Each row below holds a small network's activations on one input, seen along a few directions.
In each table, some parts of the input vary, and every possible input appears once, in random order.
A made-up example of a description, with smaller parts first: one of 2 separate values, together with either a single point or one of 9 places along a line or (one of 4 places along a line, together with one of 8 places around a ring).
Shared parts are said once, and a part with two or three values counts as separate values.
In the rows, zero is written as 128.

Other details of the inputs vary at random and push rows far along two fixed directions, the same in every table; ignore that.

A family of inputs:
R1: 51, 51, 164, 149, 142, 171, 7, 108, 162, 67, 117, 77, 130, 59
R2: 168, 194, 125, 141, 151, 113, 175, 147, 134, 152, 145, 150, 113, 160
R3: 132, 128, 134, 122, 121, 125, 147, 117, 115, 149, 129, 113, 117, 115
R4: 98, 120, 146, 146, 165, 139, 86, 132, 140, 114, 128, 131, 119, 104
R5: 152, 71, 68, 59, 30, 106, 180, 108, 69, 151, 95, 142, 172, 160
R6: 95, 128, 146, 153, 159, 141, 88, 139, 147, 107, 136, 123, 131, 105
R7: 166, 190, 132, 139, 151, 110, 182, 138, 129, 151, 144, 150, 104, 158
R8: 168, 195, 128, 141, 148, 114, 178, 146, 135, 148, 146, 147, 115, 162
R9: 104, 128, 137, 145, 153, 135, 100, 139, 137, 118, 134, 128, 130, 109
R10: 101, 122, 131, 140, 147, 133, 106, 134, 127, 121, 130, 134, 128, 109
R11: 97, 125, 154, 151, 161, 140, 90, 129, 147, 105, 131, 123, 121, 107
R12: 162, 193, 128, 142, 151, 111, 181, 142, 129, 152, 146, 150, 108, 156
R13: 94, 105, 127, 135, 139, 136, 93, 135, 127, 116, 127, 130, 139, 103
R14: 193, 186, 146, 137, 130, 120, 179, 123, 153, 145, 148, 112, 89, 159
R15: 101, 122, 133, 143, 154, 137, 92, 139, 134, 118, 131, 132, 130, 107
R16: 173, 191, 129, 136, 152, 113, 173, 141, 135, 152, 141, 150, 107, 163
R17: 143, 88, 84, 81, 71, 115, 154, 121, 87, 147, 106, 143, 156, 146
R18: 105, 120, 143, 142, 157, 138, 88, 130, 142, 113, 125, 128, 123, 111
R19: 120, 124, 163, 148, 143, 146, 93, 116, 161, 107, 132, 92, 105, 107
R20: 171, 189, 136, 137, 150, 113, 179, 135, 136, 146, 140, 147, 105, 164
R21: 92, 105, 130, 138, 140, 139, 85, 135, 134, 110, 127, 124, 141, 103
R22: 138, 43, 85, 63, 16, 123, 148, 95, 89, 127, 95, 105, 172, 142
R23: 91, 123, 159, 156, 175, 149, 65, 135, 158, 99, 131, 120, 121, 99
R24: 143, 90, 90, 84, 74, 118, 149, 120, 93, 142, 107, 138, 156, 145
R25: 104, 126, 137, 145, 156, 138, 91, 139, 140, 116, 132, 128, 129, 108
R26: 100, 102, 129, 128, 134, 134, 102, 126, 122, 119, 121, 131, 133, 110
R27: 138, 53, 92, 71, 29, 123, 147, 99, 95, 124, 103, 109, 169, 142
R28: 136, 48, 92, 69, 25, 125, 144, 99, 94, 123, 103, 105, 172, 139
R29: 161, 194, 130, 144, 147, 112, 184, 141, 132, 146, 147, 147, 111, 160
R30: 107, 123, 126, 136, 137, 131, 110, 133, 129, 120, 127, 132, 132, 117
R31: 124, 130, 142, 137, 134, 135, 124, 119, 131, 136, 130, 106, 113, 108
R32: 170, 189, 132, 137, 154, 111, 178, 138, 132, 152, 141, 150, 104, 160
Description of these inputs: either one of 2 separate values or one of 6 places along a line or (one of 4 places along a line, together with one of 6 places around a ring).
Change only the place on the ring of 6 in R10. List by row number the other rows that result.
> R4, R13, R15, R17, R26
Change only the place on the line of 4 in R29. List by row number the other rows that result.
> R10, R12, R30

A family of inputs:
R33: 153, 205, 158, 166, 169, 121, 171, 141, 149, 143, 162, 125, 88, 136
R34: 55, 99, 180, 176, 200, 164, 16, 127, 169, 95, 133, 94, 102, 52
R35: 157, 203, 156, 163, 176, 115, 166, 135, 149, 153, 154, 126, 86, 132
R36: 140, 102, 112, 102, 96, 123, 144, 114, 105, 137, 112, 129, 132, 139
R37: 146, 109, 108, 95, 82, 115, 165, 108, 97, 145, 111, 131, 139, 146
R38: 109, 111, 132, 126, 124, 142, 102, 121, 129, 122, 127, 109, 127, 102
R39: 62, 85, 116, 130, 145, 140, 70, 144, 111, 115, 114, 144, 167, 91
R40: 116, 97, 136, 117, 123, 135, 98, 122, 132, 112, 121, 121, 138, 121
R41: 158, 207, 152, 164, 169, 120, 159, 144, 166, 127, 154, 138, 99, 161
R42: 146, 102, 112, 100, 94, 125, 141, 117, 116, 129, 117, 134, 144, 144
R43: 158, 159, 127, 131, 133, 121, 136, 139, 146, 124, 128, 135, 121, 155
R44: 144, 112, 108, 110, 90, 128, 145, 123, 117, 127, 122, 123, 143, 144
R45: 151, 112, 102, 102, 73, 119, 171, 121, 108, 135, 123, 123, 151, 151
R46: 97, 88, 93, 111, 118, 123, 108, 137, 97, 126, 114, 159, 153, 119
What is each input in this table made of?
> one of 2 separate values, together with either a single point or one of 6 places around a ring
A walk changes only the place on the ring of 6. It starts at R40 and steps to R41. List the rest of the walk in order.
> R45, R33, R35, R37

A family of inputs:
R47: 162, 154, 137, 130, 113, 124, 161, 124, 130, 138, 137, 103, 105, 145
R48: 161, 150, 150, 141, 155, 138, 87, 129, 175, 94, 132, 152, 112, 163
R49: 130, 159, 140, 152, 128, 121, 154, 156, 144, 116, 163, 136, 136, 139
R50: 145, 162, 131, 144, 128, 131, 149, 149, 142, 129, 146, 120, 132, 143
R51: 132, 160, 111, 138, 155, 130, 140, 148, 126, 144, 135, 146, 133, 130
R52: 166, 70, 99, 64, 17, 116, 192, 80, 86, 146, 109, 98, 149, 150
R53: 144, 156, 116, 133, 150, 121, 139, 131, 126, 157, 128, 139, 121, 128
R54: 97, 112, 106, 127, 136, 124, 115, 142, 113, 122, 138, 146, 153, 114
R55: 88, 156, 141, 166, 179, 125, 129, 128, 147, 100, 122, 137, 106, 128
R56: 63, 62, 162, 119, 163, 149, 40, 122, 123, 104, 99, 132, 153, 85
R57: 151, 140, 132, 122, 130, 114, 157, 113, 115, 159, 128, 133, 92, 124
R58: 93, 61, 118, 112, 111, 144, 76, 122, 106, 123, 106, 120, 131, 88
R59: 134, 121, 121, 117, 99, 128, 124, 121, 130, 132, 120, 101, 143, 127
What is each input in this table made of?
> either one of 3 separate values or (one of 2 separate values, together with one of 5 places along a line)
Change only the choice among 2 separate values in R57. List by row number the other rows that result.
> R52
Which other rows belong to the same alternative as R48? List them by row number.
> R55, R56
